Each row below holds a small network's activations on one input, seen along a few directions.
In each table, some parts of the input vary, and every possible input appears once, in random order.
A made-up example of a description, with smaller parts first: one of 8 places around a ring, together with either a single point or one of 11 places around a ring or (one of 2 separate values, together with one of 6 places along a line).
Shared parts are said once, and a part with two or three values counts as separate values.

Other details of the inputs shift rows strongly along two fixed directions, in all tables alike. That doesn't count.

Rows:
r1: [ 24 -19 -14 -20 -20  -5 -46  12  -7  27  28  15   7]
r2: [-35  17  -2   9 -22  -7  15   0  -1 -29  24  -6 -13]
r3: [ 16 -18   2 -15  44  -8 -19 -34  12  26 -36  27  23]
r4: [-16   7  -3  -2 -23  15  -5 -13 -10  -8  29   0  -5]
r5: [-19  31  20   9 -39  23  28   7  -4 -20  24 -28 -21]
r6: [ -7  11  -1  24  -9  -2  15  -6  17 -27  11 -49 -21]
r7: [-11   9   1  13 -16  22   8  -6  -1 -40  15 -16  -9]
r8: [  2  15  -7  -3 -10  19  -8  19  -5 -18   9 -14 -12]
r9: [  7   3 -28 -29 -20 -12 -43  25   3  24  11  31   5]
r10: [ -6 -20  37  13  36 -20  37   7  -5  21 -16  21   5]
r11: [ 25  -2 -35 -29  -7  -2 -50   3   4  11 -12   8 -16]
r12: [ 14 -21   8  10  34 -20  20  -3  -4  22 -28   9  16]
r13: [-11   6  20  14  32   2  50  -6  -7  10 -45  -1   6]
r14: [-10  -7  16   8  24 -10  33 -23   0  -1 -35   5  25]
r15: [ 28 -11 -14  -2  -4   4 -35  17   7   3  21  -1   9]
Description of these inputs: one of 3 separate values, together with one of 5 places around a ring.
Changing only the place on the ring of 5 turns r11 into r9. The same change can be made to r6. Which row results? -> r10
A walk changes only the place on the ring of 5. It starts at r14 and steps to r3. List the rest of the walk in order. -> r7, r4, r2
Which other rows does r7 become when the choice among 3 separate values takes its other values? List them by row number. -> r8, r15

Rows:
r16: [-27  19  22  15 -17   5  38   3  -8 -17  14 -15  -9]
r17: [-14  -2  21   1   8   4  14 -10   4  -2  -6   5   4]
r18: [-22  12  24  13  -4   9  35  11  -5  -9   7  -7  -4]
r19: [ -8   8   4  19 -13   9  34 -10   9 -22  -9 -32 -17]
r20: [ -9   3  17  25   5  -1  39  -7  11 -22 -18 -17 -10]
r21: [ -5   5  27  18  17   4  39 -11  11  -9 -26 -22  -7]
r22: [-18   6  39  10  19  -2  39   0 -10   9 -10   9  12]
r23: [  5   9 -25   5 -31   1 -13   7  16 -26  16 -21 -20]
r24: [ -5   9 -18   0 -39  -1 -16  11  -2  -7  41  -8 -15]
r25: [ 20 -16  -7 -19  14  -6 -39  11 -10  26   3  26  13]
r26: [-24  11  27  15   0   9  38 -17   2 -21  -7 -13  -6]
r27: [ 10 -17  12 -12  27 -10 -14   9  -8  32  -3  27  15]
r28: [ 25  -8 -49 -20 -22  -6 -49   3  10   8   3   6  -6]
r29: [ 10 -20  22 -16  40 -20 -10  -4 -16  40 -14  35  25]
r30: [ 16 -11   1  -8  23  -2  -4 -11   4  13 -23   1  13]
r31: [-17   1  51  22  27  -4  52  -5  -7   6  -9  -1   6]
r32: [  8  -8   4   4  16   0   8 -10   4  -7 -11  -6   9]
r33: [-5 -7 33  8 27 -6 22  3 -6 17 -5 11  9]
r34: [-2  1  2 -9  0 -4 -6 11 -8 16  7 19 11]
r35: [ 10 -10  21 -15  39  -4  -7   0 -18  29 -27  32  25]
r36: [-13  16 -26  -2 -46  16  -9  -2   7 -30  30 -15 -25]
r37: [ -9   1  46  19  27   5  40  -5 -11  -2 -14  -7   1]
r38: [ 24 -14 -49 -21  -3 -19 -59   5   7  13  -6  25   7]
r39: [-11  12 -21   2 -48   2 -11  11  -4 -20  48 -18 -23]
r40: [  0   4 -32   7 -23   6  -6  -7   9 -16   4 -19 -10]
r41: [-12   8   5  22  -1   3  31  -9  11 -17 -18 -23 -13]
r42: [-16   5  26  18  -2   8  33   8  -3 -10  11 -15 -11]
r43: [ -4   0  32  14  26   3  42 -15   6  -3 -32 -19   0]
r44: [  1  18 -29   6 -37  13 -10   0  14 -28  19 -38 -27]
r45: [-23  15  17  14 -17  14  32  13  -4 -17  14 -14 -12]
r46: [ 26  -8 -28 -18   9 -12 -50   4   9  10  -6  16   4]
r47: [ -8  10 -24  -9 -40   5 -26  -1   8 -19  28  -6 -10]
r48: [-3 -3 14 -7 17 -5  3  9 -9 21 -4 22 15]
r49: [  6  -5 -18 -28  -5 -12 -36   9 -15  22  11  29  14]
r50: [ 18 -24   5  -6  42 -11  -1 -15  -2  17 -32  21  27]
r51: [ -3   2  39  18  43   1  40 -15   9   0 -41 -13   1]
r52: [ 16 -12 -20 -20  -5 -12 -43  13  -5  27  22  25   9]
r53: [ -5  13 -14  -2 -32  13 -12  15  -7 -15  24  -7 -10]
r54: [ 16 -11 -17 -34   8 -18 -48   9 -14  40   3  46  25]
r55: [  7 -21  15 -24  42  -6 -14 -12  -5  34 -27  42  25]
r56: [ 27 -13 -30 -18  12  -5 -47  -4   3   8  -1  12  14]
r57: [  4   6  -2   8   5   9   6 -10   9 -11  -8 -21  -5]
r58: [ -7  15 -16   0 -36  14 -10  18  -4 -18  27 -10 -12]
r59: [ 14 -19 -14  -5  27 -11 -14 -12  -1  11 -22  17  22]
r60: [ -2  12 -21   6 -45  14 -16  16  -1 -24  41 -22 -24]
r61: [  2   6 -44   0 -37   3 -21  -1  10 -16  11 -20 -18]
r62: [  5   1 -20   6 -16   7   3  -8   8 -13   0 -19  -8]
Describe the family of inputs behind these rows. -> either one of 5 places around a ring or (one of 4 places along a line, together with one of 5 places along a line) or (one of 2 separate values, together with one of 11 places along a line)
Which other rows does r25 become when the place on the line of 11 takes its other values? List them by row number. -> r24, r27, r29, r31, r33, r37, r39, r42, r52, r60
A walk changes only the place on the line of 4. It starts at r56 and steps to r32. List the rest of the walk in order. -> r50, r59

Rows:
r63: [  4   9 -22 -14 -21  15 -21   3   0 -11   4  -7  -5]
r64: [-16   5  18   6  13   0  30 -14   1   0 -24   0   4]
r65: [  3 -10  10  14  22 -13  21  -3   3   5 -23   2   7]
r66: [-14   2  18  12   5  -6  25   9  -7   3  -1   7   4]
r67: [ -7   6  -9  -1 -24  -2  -5  14  -4   2  22  -1  -7]
r68: [ 32 -18 -26 -21  15 -18 -48   4   5  29  -9  22  11]
r69: [  5  -3  20  15  22   1  22  -4   7  -1 -17 -14  -3]
r70: [  1   0  -8  -4 -16   8 -13  -4   2 -12  21  -6  -7]
r71: [  1  -6  17  15  22 -11  29  -8   5   5 -21  -5   3]
r72: [  7 -26  16 -13  50 -21  -5 -14  -9  31 -28  41  35]
r73: [  4   9 -10  16 -18  13   7   6   6 -26  11 -33 -18]
r74: [-12   2  11   5  13  -3  25 -10   1   0 -25   8   8]
r75: [ -4   0 -18  -3 -25  -1 -12  -5   1  -9  24  -2  -5]
r76: [ -7   8  31  10  13  10  27   9 -10  -1  -2  -7   1]
r77: [-17  13   0  15 -29   9  13  -5   7 -31  29 -25 -18]
r78: [  3   4 -11 -10 -20  -2 -22  16  -3   7  21   5  -6]
r79: [ 18  -9 -25 -34   8 -10 -49  -3  -1  27 -15  31  13]
r80: [  5   5 -22 -16 -17   9 -26   0   4  -2   3   0  -7]
r81: [-13   9  28  13   2  10  28   8  -4  -5   5 -12  -8]
r82: [  6   0 -16  -7 -15  11 -25   0  -3 -12  22  -4  -2]
Describe the family of inputs behind these rows. -> one of 4 separate values, together with one of 5 places along a line
Changing only the choice among 4 separate values turns r81 into r69. The same change can be made to r66. Which row results? -> r65
Which other rows does r71 become when the choice among 4 separate values takes its other values? List them by row number. -> r64, r67, r75
A walk changes only the place on the line of 5. It starts at r74 and steps to r64. List the rest of the walk in order. -> r79, r80, r63

Rows:
r83: [  1  13 -24  -4 -45  10 -25  15   2 -10  45 -14 -18]
r84: [ 10 -21  23 -19  41 -12  -4  -3 -11  41 -20  35  25]
r85: [-16   9  38  15  19   1  36   7  -7  -1  -9  -6   2]
r86: [  7   6 -51  -5 -42   0 -29   5  17 -18  15 -12 -14]
r87: [ -9  17 -37 -18 -53  11 -34   0   4 -17  33  -3 -16]
r88: [-10   3  37  15  19   7  34   1  -9  -1  -2  -3   7]
r89: [-15  -2  34  11  15   5  41  -1 -10  -1  -3  -1   6]
r90: [-15   5  39  17  21   1  36   2  -9  -6  -3  -6   6]
r91: [  5 -17  12 -13  26 -15 -11  -2  -8  34 -10  31  17]
r92: [  5   3 -17   2  -9  -4  -4  -9  10  -7   0 -16  -9]
r93: [ -2   3  17  16   8   5  26 -15   7 -12 -17 -26  -9]
r94: [ 18 -18 -24 -29   7 -16 -49  12 -10  40   0  41  18]
r95: [ 21 -16  -3 -30  25 -18 -46   8 -10  39  -2  36  22]
r96: [ 23 -18 -12 -29  21 -21 -46  13 -11  41  -8  47  22]
r97: [  8  13 -51  -1 -45   3 -26   6  10 -20  21 -23 -21]
r98: [ -1   1  23  17  22   5  34 -11   2  -6 -32 -18  -1]
r99: [ -8   9 -13   8 -34   2  -4  12  -3 -21  34  -8 -14]
r100: [ 13   2 -32  -4 -22  11 -27   7  13 -15   7 -14 -16]
r101: [-11  12  24  14   0  10  28   9  -4  -4   5 -11  -4]
r102: [-17  24 -32  -8 -56  17 -16   6   2 -27  30 -12 -20]
r103: [-13   4  15  23   4   0  39 -17  17 -19 -16 -21  -7]
r104: [  3  12 -42   6 -41   5 -14  -1   9 -30  24 -29 -20]
r105: [ 13 -22   6  -5  45 -15   0 -17   5  21 -40  25  28]
r106: [-21  10   1  19 -30   8  23   5  -3 -23  27 -17 -15]
r107: [ -3  -1  25  21  24   6  36 -16   1 -12 -26 -21   2]
r108: [ 12 -11 -25 -40   6  -6 -53  -4 -10  25  -4  43  24]
r109: [-14   2  39  16  15  -6  35  -2  -4  -1  -5   0  -2]
r110: [ 35 -26 -19 -30  33 -10 -54  -6   7  32 -23  28  15]
r111: [-18   8  25  13  -3  10  39   6  -5  -6   3 -11  -6]
r112: [ -2  -4  26  19  28  10  33 -12   7 -15 -24 -16  -1]
Describe the family of inputs behind these rows. -> one of 3 separate values, together with either a single point or one of 4 places along a line or one of 5 places around a ring
Changing only the choice among 3 separate values turns r87 into r108. The same change can be made to r92. Which row results? -> r104
List by row number the other rows that have the choice among 3 separate values in common with r97. -> r85, r86, r94, r96, r98, r100, r101, r102, r111
Which other rows does r105 become when the choice among 3 separate values takes its other values? List them by row number. -> r86, r103
